Each row below holds a small network's activations on one input, seen along a few directions.
In each table, some parts of the input vary, and every possible input appears once, in random order.
A made-up example of a description, with smaller parts first: one of 6 places along a line, together with either a single point or one of 11 places along a line or (one of 3 separate values, together with one of 8 places around a ring).
Shared parts are said once, and a part with two or three values counts as separate values.
In the rows, 128 means zero.

Table:
x1: [ 40 122 140 221 125 197 102 135 179 146  61  75]
x2: [169 141  53 132  93  66 167 190 114  96 165 181]
x3: [101 122  80 142  34 100 157 100 125 101 187 213]
x4: [149 157 132  89 156  30 150 128  89  39 112 179]
x5: [ 94 173 105 151 102 127 203  80  81 117 176 191]
x6: [112  97 125 146 169 139  48 215 154 131  97  61]
x7: [142 155 156  86 134 211 104  69 136 173 140  91]
x8: [167 145 172  46 173 148 130 163 139 183 105  88]
x9: [229 152 165  92 128 142 116 147 114 215  85  91]
x10: [106 173 116 113 141  96 135  29 106  46 143 202]
x11: [166 152 176 112  79 196 115  65 103 208 104 115]
x12: [100 125  98 141  90  88 165  50  97  74 172 161]
x13: [159  73 142  95 174 152  79 185 171 137 114  92]
x14: [ 58  59 145 175 140 184  92 120 180 149 106 101]
x15: [ 92 115 134 193 150 129  82 220 159 149  65  37]
x16: [147 133  96 115 145  37 168 143 109  80 162 150]
x17: [158 148 127 132 126  54 211 168  87 115 168 168]
x18: [115  62 142 124 145 207  80  96 161 145 142 108]
- Describe the family of inputs behind these rows. => one of 2 separate values, together with either one of 4 places along a line or one of 5 places along a line
- Changing only the choice among 2 separate values turns x6 into x14. The same change can be made to x15. Which row results? => x1

Table:
x19: [ 74 112 170 173 165 229 110 148 204 146  84  60]
x20: [134 108  80 113 136  94 139 176 114  69 166 181]
x21: [122 148 152 155  45 178 138 102 109 176 154 124]
x22: [129  36 139 121 139 149  60 197 175 156  62  89]
x23: [156 142 191  96 212 174 104 193 147 205  80  45]
x24: [115 180 106 179  63 180 160  87 140 191 125 149]
x25: [177 150 126  74 192  66 163 114  84  98 134 152]
x26: [ 99 141  53 209  89  92 172 172 124  78 124 138]
x27: [150 104  96 108 179 104 122 102 126  68 179 179]
x28: [ 99 160 126 139  92 162 149  35 137 165 115 168]
x29: [ 99 128 135 137 144  97 134  87  94  51 175 154]
x30: [ 94 143 155 103 117 124 118  52 107  90 162 155]
x31: [114  86 153 102 175 207  82 184 197 170 127  61]
x32: [130 108  53 130  89  79 164 218 120 103 154 156]
x33: [ 96 157 119 127 131 144 131  30 156  81 124 165]
x34: [ 97 120  93 185 113  94 189 129 127  49 124 149]
x35: [102 155 151 126 100 149  93  51  92 168 163 151]
x36: [172 117 106 113  56 193 147 119 131 190 150 141]
x37: [185 153  87 126 117  38 176 220  86 112 125 115]
x38: [157 125 122  81 106 174 101  68 133 162 160 173]
x39: [196 137 116 109 150  67 182 169  88  79 137 119]
x40: [194 167 145  59 177  95 126  71  99 124 137 142]
x41: [ 91 129 106 185  78  78 164 203  93  84 154 147]
x42: [ 74 108 204 158 163 197  72 162 169 166 134  46]
x43: [ 61  87 177 150 133 108  38 181 150 149  61  81]
x44: [161  89 173  99 159  91  67 193 146 181  28  45]
x45: [ 94 118 119 171 124  81 161 149  88  69 172 152]
x46: [ 83 134  87 150 157 100 161  66 128  69 129 171]
x47: [ 79  79 139 181 131 135  61 153 202 138  34  74]
x48: [219 188 143 113  96 147 162 123 100 220 135 110]
x49: [141 104 107  62 146 139 109  58 136  99 169 160]
x50: [201 186 166  64 121 128 142  82  91 191 116 143]
- Describe the family of inputs behind these rows. => one of 4 places along a line, together with either one of 2 separate values or one of 6 places along a line
- Changing only the place on the line of 4 turns x40 into x49. The same change can be made to x50. Which row results? => x38
- Change only the place on the line of 6 in x26. List by row number the other rows that result. => x24, x28, x33, x34, x46
- List by row number the other rows that have the place on the line of 4 in common with x35. => x21, x29, x30, x41, x42, x43, x45

Table:
x51: [187 132 195  57 139 199  97  57 130 216 119 108]
x52: [101  70 138 142 151 171  56 202 177 152  48  53]
x53: [ 71 123 129 195  71 167 115  50 157 128 133 161]
x54: [180 117 148  75 191 113 114 243 124 143  90  71]
x55: [210 174 137  68 147 106 152 175 103 147 135 111]
x56: [ 43 101 154 178 133 169  93 128 154 137  80  75]
x57: [226 149 166  31 151 176 126 126 104 204 126 108]
x58: [215 138 161  46 194 120 122 170 109 192  94  82]
x59: [ 43  92  80 187 133  79 118 155 144  35 134 141]
x60: [170 155 165  87 124 175 136  69 101 197 174 114]
x61: [ 35  82  73 215 101 113 129 111 157  57 154 172]
x62: [ 55  70 182 141 154 194  59 139 165 162  60  61]
x63: [115  69 159 140 117 238  69  86 181 194  95  87]
x64: [132  93 159 118 181 115  63 240 158 155  68  71]
x65: [ 94 111  46 171 134  41 163 219 125  37 150 171]
x66: [ 29 118 107 164  86 138 127  39 133  75 159 179]
x67: [144 134  78 125 130  10 180 194  95  54 154 185]
x68: [ 58  99 112 216  86 142 107 113 160  99 113 122]
x69: [183 148  71 100 138  29 194 146  77  84 189 201]
x70: [125 108 133 142 161  98 119 230 145 106  90  77]
x71: [ 81  95 119 177 119 143 113 211 170 124  92  82]
x72: [188 129  75 136 143  55 148 200  99  87 128 131]
x73: [180 158  93  92 117  77 211  89  75  82 198 214]
x74: [212 165 101 100 134  66 157 144  77 116 136 156]
x75: [ 67 105  75 202 116 111 121 182 150  71  92 114]
x76: [132 175 123 125 114 120 199  32 113  94 214 218]
x77: [170 129 154  97 163  72 112 209 111 129 115  93]
x78: [187 182 130  85 111  87 147  90  70 153 173 164]
x79: [125 147 154 129 105 201 124  43 145 179 125 135]
x80: [155 179 146 105  94 144 157  37  93 144 154 170]
x81: [ 71 160 111 146 102 142 172  13 137  90 191 206]
x82: [215 178 149  68 128 126 145  92 105 180 131 129]
x83: [127 122 192  88 124 228  96  48 153 207  97  86]
x84: [102 122  91 161 131  68 141 231 114  74 119 103]
x85: [ 76 128 156 160  98 207 101  83 171 163 134 106]
x86: [103 152 144 140  86 167 126  12 124 141 144 149]
- Changing only one part turns x52 into x71. The same change can be made to x57. Which row results? => x82
- Describe the family of inputs behind these rows. => one of 4 places along a line, together with one of 9 places around a ring
- Change only the place on the line of 4 in x68. List by row number the other rows that result. => x56, x61, x62
- Change only the place on the line of 4 in x72. List by row number the other rows that result. => x54, x67, x77

Table:
x87: [108 106 170 186 177 164  89 139 194 170  86  67]
x88: [199 160 139  60 104 194 155 109 118 184 159 130]
x89: [101 137 136 162  97 118 124  42 105 103 125 137]
x90: [164 123  99  86 166  23 153 162 103  65 120 139]
x91: [188 180 180  84 151 161 160  85 111 169 132 123]
x92: [ 98  91 154 121 119 168  70 236 126 171  68  88]
x93: [101  60 130  97 146 146  70 198 152 153  85  64]
x94: [104 110 104 190 100 138 144 132 108 100 189 172]
x95: [ 91 154 122 193  96 119 169 117 122  96 166 140]
x96: [189 184 143  96 124 167 175  90 104 202 146 112]
x97: [118 146  76 153 119 104 157 198 115  98 159 180]
x98: [120  96 148 157 128 134  89 202 114 171  73  24]
x99: [ 97 102 109 117  89 158 108  64 112  99 142 178]
x100: [172 164  68 112 109  31 174 190  95  99  92 124]
x101: [ 89  96 161  97 183 133  71 184 144 135  61  53]
x102: [134 121 120  72 104 163 113  49 127 161 145 159]
x103: [154 160 169 128 110 148 122  34 113 156 117 146]
x104: [195 147 128  43 137 177 130  91 136 174 172 128]
x105: [143 127 150  88 142 145 133  29 130 155 142 141]
x106: [188 152 181  63 181 157 150  65 123 171 167 132]
x107: [112 153 127 160  59 122 139  75 126 131 149 133]
x108: [111 130  96 130 182  94 150 152 101  49 149 149]
x109: [107 146 101 178 133  79 193 167 115 100 168 132]
x110: [146 156 148 142  84 136 147  47 125 186 147 130]
x111: [121 159 123 176 159  77 161 171 114  67 151 145]
x112: [ 87 122 125 150 145 110 128  94 128  57 171 153]
x113: [ 77 141 123 181 131 111 148  96 109  80 144 151]
x114: [189 116  82 116 112  50 160 212  87  98 124 164]
x115: [153 179 111 100 140  29 158 175 110  81  90 145]
x116: [ 97 124 160 119 149 118  72 191 144 153  52  32]
x117: [ 95 156 127 110 110 125 100  47 140  90 129 162]
x118: [105 101 156 145 187 172  52 128 188 143  77  78]
x119: [100  67 124 130 156 191  79 150 199 159  88  86]
x120: [ 95  98 115 145 114 141 134 131 127  60 165 184]
x121: [117 113  73 125 148  91 147 181 118  66 159 171]
x122: [131  83 151 174 119 197  74 185 187 175  89 101]
x123: [110  98 124 157  65 151 131  78 106 128 157 167]
x124: [144 134 129 122  89 165 132  73 119 199 154 175]
x125: [113 122 153 185 130 173 102 157 209 181  90  52]
x126: [157 106  86  70 126  45 159 193 119  89 121 173]
- Changing only one part turns x98 into x93. The same change can be made to x95. Which row results? => x120
- Changing only one part turns x115 into x90. The same change can be made to x111. Which row results? => x108
- Describe the family of inputs behind these rows. => one of 5 places around a ring, together with either one of 2 separate values or one of 6 places along a line
- List by row number the other rows that have the place on the ring of 5 in common with x124. => x88, x92, x94, x97, x114, x122, x123
- Change only the choice among 2 separate values in x98. List by row number the other rows that result. => x125
- Change only the choice among 2 separate values in x116. List by row number the other rows that result. => x87
